A small network was trained on made-up records. Each row is its average activation on records with the value named, seen along a few directions.
Related values have similar rows: they may be neighbours, one step apart, or belong to one group.
(in the rows, 500 means zero)
Strong random noise was added to every row along 4 fixed directions; ignore it. To show where, here is one row again and again, with new noise each time:
[479 494 434 506 489 494 338 575 389 607 518 513 575 450 475]
[509 394 503 555 416 557 500 332 418 667 650 457 608 394 450]
[463 484 438 491 485 450 451 539 487 515 452 524 526 481 434]
[446 533 406 468 514 425 385 645 486 468 375 562 497 525 426]
[448 456 444 478 478 398 538 508 563 445 407 531 494 485 412]
[444 597 399 448 547 421 531 642 591 409 308 517 457 584 416]


Values of E:
e8: [499 597 577 457 555 518 367 712 554 244 247 715 389 674 431]
e7: [508 587 530 503 586 560 615 481 620 441 473 433 468 554 498]
e6: [604 436 615 489 499 544 391 430 375 596 711 470 565 399 706]
e10: [434 532 506 451 514 276 479 720 611 280 296 631 380 544 510]
e1: [601 517 638 602 488 691 704 294 506 541 620 430 475 602 541]
e4: [441 312 482 494 428 395 414 377 472 482 545 597 495 422 437]
e3: [598 374 684 483 395 621 638 250 449 480 648 492 414 511 517]
e2: [571 626 570 601 459 675 557 356 524 504 581 533 468 603 505]
e9: [432 427 448 509 451 497 414 545 498 431 461 584 434 566 382]
e12: [492 544 419 467 566 508 150 691 258 660 602 512 606 354 580]
e11: [488 444 452 475 511 383 640 497 635 452 442 482 491 451 507]
e5: [481 480 442 553 458 566 469 415 413 563 542 428 541 500 483]
E is arranged as a line.
Name the neighbours of e2, in listed order.
> e10, e1
Name the neighbours of e9, in listed order.
> e11, e5
Name the neighbours of e3, in listed order.
> e6

Values of V:
v6: [591 437 510 406 462 504 461 450 488 503 484 553 457 495 534]
v8: [436 389 426 544 405 509 360 476 442 647 514 557 595 473 326]
v5: [526 642 637 583 528 557 363 663 447 488 498 548 471 579 513]
v3: [649 668 435 451 451 814 530 514 368 518 620 483 375 692 473]
v1: [413 398 435 423 535 334 403 627 451 421 428 509 504 293 522]
v11: [509 613 466 552 574 518 892 373 677 576 518 346 582 440 671]
v10: [574 295 635 489 312 554 494 130 337 503 637 614 441 488 473]
v9: [550 474 524 653 343 452 901 202 671 514 628 364 581 519 549]
v7: [425 211 353 600 461 347 358 526 478 470 565 551 551 332 396]
v2: [425 217 702 570 459 312 554 280 645 394 539 601 524 305 520]
v4: [420 267 516 419 456 542 312 347 283 597 578 511 613 356 413]
v12: [497 426 677 548 446 514 320 413 501 467 573 667 446 535 335]
V is arranged as 5 separate groups.
Which other values are in the same group as v1? Give them in the order they are listed.
> v4
Which other values are in the same group as v10? Give them in the order they are listed.
> v6, v3
Which other values are in the same group as v5? Give them in the order they are listed.
> v2, v12
Which other values are in the same group as v9? Give them in the order they are listed.
> v11
